These are the activations of a small neural network, seen along a few directions. Each row is one input.
In each table, some parts of the input vary, and every possible input appears once, in random order.
Descriptions start from the smaller parts, as in this example, which fits no table here: line(4) and (point or ring(9) or (values(2) and ring(5))).
Shared parts are said once, and a part with two or three values counts as separate values.

Other details of the inputs vary at random and push rows far along two fixed directions, the same in every table; ignore that.

Table:
R1: [ 3.60 -6.04 -2.01  0.58 -1.46  1.09  2.05  3.42  0.49  1.13 -2.65]
R2: [ 0.54  4.04  2.35 -0.31 -0.33 -1.71 -0.59 -4.40  1.55 -3.08  2.56]
R3: [-0.78  5.15 -0.54 -3.21  0.79 -3.55  0.81 -4.45 -1.61 -1.23  1.17]
R4: [ 1.47 -4.28 -1.80  2.82  0.00 -0.50  3.91  4.59 -1.34  2.16 -2.22]
R5: [-1.74 -3.01  7.85  2.35  0.24  4.90  2.24  0.91  0.91 -1.92  5.43]
R6: [ 0.78 -5.92 -4.25  0.63 -1.13  3.48 -0.89  3.68  1.35  2.74 -2.04]
R7: [-0.52 -3.17  8.23  3.34 -0.03  6.20  1.76 -1.20  3.22 -0.32  3.72]
R8: [ 0.36 -0.27 -6.94 -1.44 -1.45 -1.22 -4.20  1.79 -0.31  1.30 -1.29]
R9: [-0.72 -2.92 -1.81  2.54 -2.85  1.28  1.27  4.73 -0.93  4.34 -2.43]
R10: [-0.95 -3.95  8.17  1.35  0.94  6.82  2.76 -0.68  2.11 -1.10  4.64]
R11: [-0.23  6.49  0.55 -0.52  1.01 -3.00 -0.08 -4.73  0.68 -1.47  1.62]
R12: [-0.15  4.95  1.33 -1.99  1.17 -2.92 -3.08 -4.52 -2.49  1.04  1.78]
R13: [-0.05 -3.26 -2.17  1.66  0.06  1.29  4.96  5.48 -0.13  0.94 -0.98]
R14: [ 1.35 -4.05 -3.74 -0.02 -1.86  0.91  2.86  5.53  0.39 -0.06 -1.39]
R15: [ 1.17  0.48 -4.61 -2.34 -0.69 -3.44 -1.47  1.86  1.30 -0.83 -2.58]
R16: [-1.23  0.32 -5.24 -0.83 -0.98 -2.00 -2.55  0.38 -2.27  3.14 -2.04]
R17: [-1.15  1.11 -4.08 -2.26 -0.97 -3.01 -2.53  2.09 -1.33  3.32 -3.35]
R18: [-1.22  1.23 -2.67 -1.20  0.11 -1.74 -2.13  2.61 -0.13  2.31 -1.72]
R19: [-0.20 -3.23 -3.12  1.89  0.53 -0.78  3.03  6.23  1.03  1.40 -3.31]
R20: [ 1.32  4.23  0.45 -2.54  0.62 -1.96 -4.75 -3.37 -0.65 -0.87  2.77]
R21: [-0.36  3.13  1.17 -0.74  1.44 -2.29 -1.69 -5.83  0.76 -3.91  3.06]
R22: [-0.32 -4.08 -3.75  3.59  0.72  0.54  3.25  4.42  0.28  1.10 -1.74]
R23: [ 2.84 -0.07 -5.86 -2.59 -3.46 -1.79 -0.93 -0.04  1.05  1.09 -3.83]
R24: [ 0.71  2.01 -2.60  0.33 -1.50  0.83 -0.93  1.01 -1.25 -0.45 -4.10]
R25: [-0.60  5.61  1.37 -3.02  0.98  0.21 -1.38 -4.30 -2.31 -3.42 -0.03]
R26: [-0.22 -2.69  9.60  5.02  2.52  5.15  3.17 -0.11 -1.21 -3.00  1.63]
R27: [-1.09  0.37 -2.78 -1.92 -1.45 -0.34 -0.09  1.86 -2.38  2.98 -1.07]
R28: [ 3.00 -0.51 -3.56 -0.69 -0.31 -2.15 -0.51  1.72 -0.12 -0.45 -0.89]
R29: [ 0.46  2.77  2.59 -3.99  0.48 -2.81 -1.90 -6.18  1.84 -2.91  0.45]
R30: [-2.52 -4.05  9.06  6.26  2.38  6.15  3.47 -0.70 -0.45 -3.73  1.85]
R31: [-1.77  5.61  1.49 -2.91  1.08 -0.96 -1.85 -3.62 -1.25 -0.21  3.25]
R32: [-0.65 -4.66 -3.37  3.26 -0.20 -0.23  3.54  3.53 -0.79  1.59 -2.31]
R33: [-0.28  3.67  2.21 -4.29  1.18 -0.70 -4.44 -5.20  2.18 -1.03  1.58]
R34: [-0.56 -5.52  7.07  3.38  0.85  3.62  3.40 -2.86  2.05 -2.84  2.92]
R35: [-0.55  5.87  0.83 -0.85  0.06 -3.79  0.19 -5.52 -0.42 -0.96  0.91]
R36: [-0.68 -4.02 -1.68  1.94 -0.26 -1.24  3.63  5.06  0.13  1.57 -3.40]
R37: [-2.19  4.97  0.32 -1.09  1.88 -1.84 -3.63 -5.09 -0.85 -0.29  2.73]
R38: [ 0.29  0.99 -4.32 -1.72 -0.36 -0.94 -2.03  2.70 -1.31 -0.32 -6.02]
R39: [-0.30 -2.33 -2.82  2.66 -2.23  1.66  0.86  5.86 -0.07  4.02 -2.01]
R40: [ 2.30 -0.32 -5.38 -4.73 -2.23 -1.27 -0.12 -0.20  0.01  0.13 -2.55]
R41: [-2.04 -3.42  8.24  3.05  0.90  3.36  0.78  1.41  2.32 -1.79  3.65]
R42: [ 2.02  4.14  1.22 -3.93  1.46 -0.50 -4.63 -5.88  0.50 -0.35  2.51]
R43: [-0.17  5.48  1.12 -1.78 -1.07 -1.25 -4.20 -4.22  0.71 -1.15  2.84]
R44: [-0.15 -2.43  7.97  5.25  3.31  2.25  5.15  0.16  0.59 -1.67  3.89]
R45: [ 1.16  1.55 -4.05 -1.00  0.10 -1.79 -2.48  2.08 -1.85  3.03 -1.04]
Each input here is: values(5) and (point or (values(2) and line(4))).
- Changing only the values(5) part turns R1 into R29. The same change can be made to R28. Which row results? => R15
- Changing only the values(5) part turns R39 into R37. The same change can be made to R23. Which row results? => R34
- List by row number the other rows that have the values(5) part in common with R31. => R3, R5, R10, R13, R14, R25, R27, R40
- Change only the values(5) part in R27. List by row number the other rows that result. => R9, R12, R16, R17
- Change only the line(4) part in R21. List by row number the other rows that result. => R22, R32, R34

Table:
R46: [-0.03  3.16 -0.42 -2.38  0.74 -1.13 -4.78 -3.48  0.69 -0.33  0.67]
R47: [ 1.83 -4.09 -2.53 -0.41 -1.09  0.52 -0.02  2.77  1.44  1.75 -0.47]
R48: [-1.13  4.48 -0.51 -0.49  1.56 -3.43 -2.03 -3.13 -1.03 -0.94 -0.28]
R49: [-1.46  5.31  0.10 -1.45  0.83 -2.85 -1.78 -2.14 -1.80 -0.94 -0.11]
R50: [ 0.32 -2.89  9.26  2.85  1.44  5.32  4.01 -2.46  0.93 -5.95  0.62]
R51: [ 0.16 -2.08 -3.12  2.57 -0.01 -1.23  1.46  3.36 -0.33  0.70 -1.76]
R52: [-0.59 -0.66 -2.11  1.39 -0.80  0.70  2.08  3.47 -2.69  2.69 -2.59]
R53: [ 0.12 -2.30 -1.91 -0.39 -1.11  2.47 -1.47  4.36  0.09  1.79 -1.53]
R54: [-0.32 -3.16  8.39  1.71 -0.07  3.30  3.28 -1.79  2.73 -1.26  5.33]
R55: [ 0.36 -1.84 -2.98  0.53 -1.21 -1.37  3.94  3.18  0.29  1.55 -1.23]
R56: [-0.52  3.84  0.00 -3.07 -0.80  0.65 -3.43 -3.50 -1.32  0.61  1.14]
R57: [-0.06  3.69 -1.27 -1.65  1.39 -4.10 -0.04 -3.58 -0.35 -0.98  1.07]
R58: [ 1.33 -3.45 -2.90  0.80 -0.87  1.15 -1.22  2.93  1.34  1.31 -0.84]
- Describe the family of inputs behind these rows. => point or (values(2) and line(6))
- Change only the values(2) part in R55. List by row number the other rows that result. => R54

Table:
R59: [-0.38  4.57 -0.83 -3.46  0.30 -1.10 -4.16 -2.76 -0.23  0.17  0.78]
R60: [-1.17 -0.72  1.55  1.24  0.15  0.61  2.53 -0.59 -0.77  0.96  1.18]
R61: [ 0.50 -0.82 -2.45 -0.12 -0.42 -1.41  1.98  2.95  0.30  0.83 -1.33]
R62: [ 0.86  0.45 -0.77 -2.01 -0.52 -0.61 -0.44 -0.09  1.48 -0.16  0.43]
R63: [ 0.09 -2.10  2.12  0.17  0.08  0.40  0.55 -0.11  2.03 -1.20  0.86]
R64: [ 1.33 -2.39 -2.71  0.57 -0.59  0.53 -1.20  1.46  0.56  1.04 -1.57]
R65: [ 0.47  0.79  3.38 -0.95  0.10  2.53  0.18 -2.60 -0.24 -2.91 -0.35]
R66: [-0.02  0.02  2.46  0.96  0.41  1.72  2.52 -0.24 -1.31 -2.20 -1.67]
R67: [-0.08 -1.34 -2.23  0.18 -1.06  1.00 -1.94  3.04  0.29  0.81 -1.36]
R68: [ 0.08  4.01 -1.10 -0.81  1.30 -3.26 -2.09 -4.14 -0.72 -0.89  0.10]
R69: [-0.22 -0.09  1.77  1.32 -0.36 -0.01  2.89  0.12  0.10  0.16  1.35]
R70: [-0.08 -0.59 -2.02  0.22 -0.64 -0.21  0.67  2.80 -1.82  2.42 -1.29]
R71: [ 0.70 -1.59 -1.84 -0.93 -1.42  1.16 -0.98  2.51 -0.76  2.46 -0.81]
R72: [ 1.32 -1.55 -2.45 -0.79 -2.19  0.48  0.52  2.03  0.81  1.62 -0.60]
R73: [-1.20  5.65 -0.95 -2.29  1.04 -2.46 -2.50 -2.52 -1.27  0.09  0.32]
R74: [-0.02  3.26 -1.15 -3.49 -0.53 -1.27 -2.40 -4.49 -0.39  0.55  1.32]
R75: [-1.17 -0.42  1.93  2.53  1.21  0.02  0.39 -0.02 -0.19 -0.39  0.00]
R76: [-1.66  0.21  2.08  2.28  0.74  0.46  0.36  1.00 -0.38 -0.71  0.59]
R77: [-1.40 -1.99  7.88  3.37  1.75  3.37  0.40 -2.05  1.54 -1.94  3.39]
R78: [ 0.23 -1.69 -2.42  0.32 -0.26 -2.06  1.41  2.48  0.42  0.20 -1.97]
R79: [ 0.09 -1.03  1.00  1.81  1.32 -0.32  1.74 -0.46 -0.09 -1.18  1.24]
R80: [ 1.74 -2.64 -3.26 -0.13 -0.43  0.44 -0.43  1.68  0.64  0.27 -0.61]
- Describe the family of inputs behind these rows. => values(2) and (point or ring(10))
- Changing only the values(2) part turns R72 into R69. The same change can be made to R77. Which row results? => R75
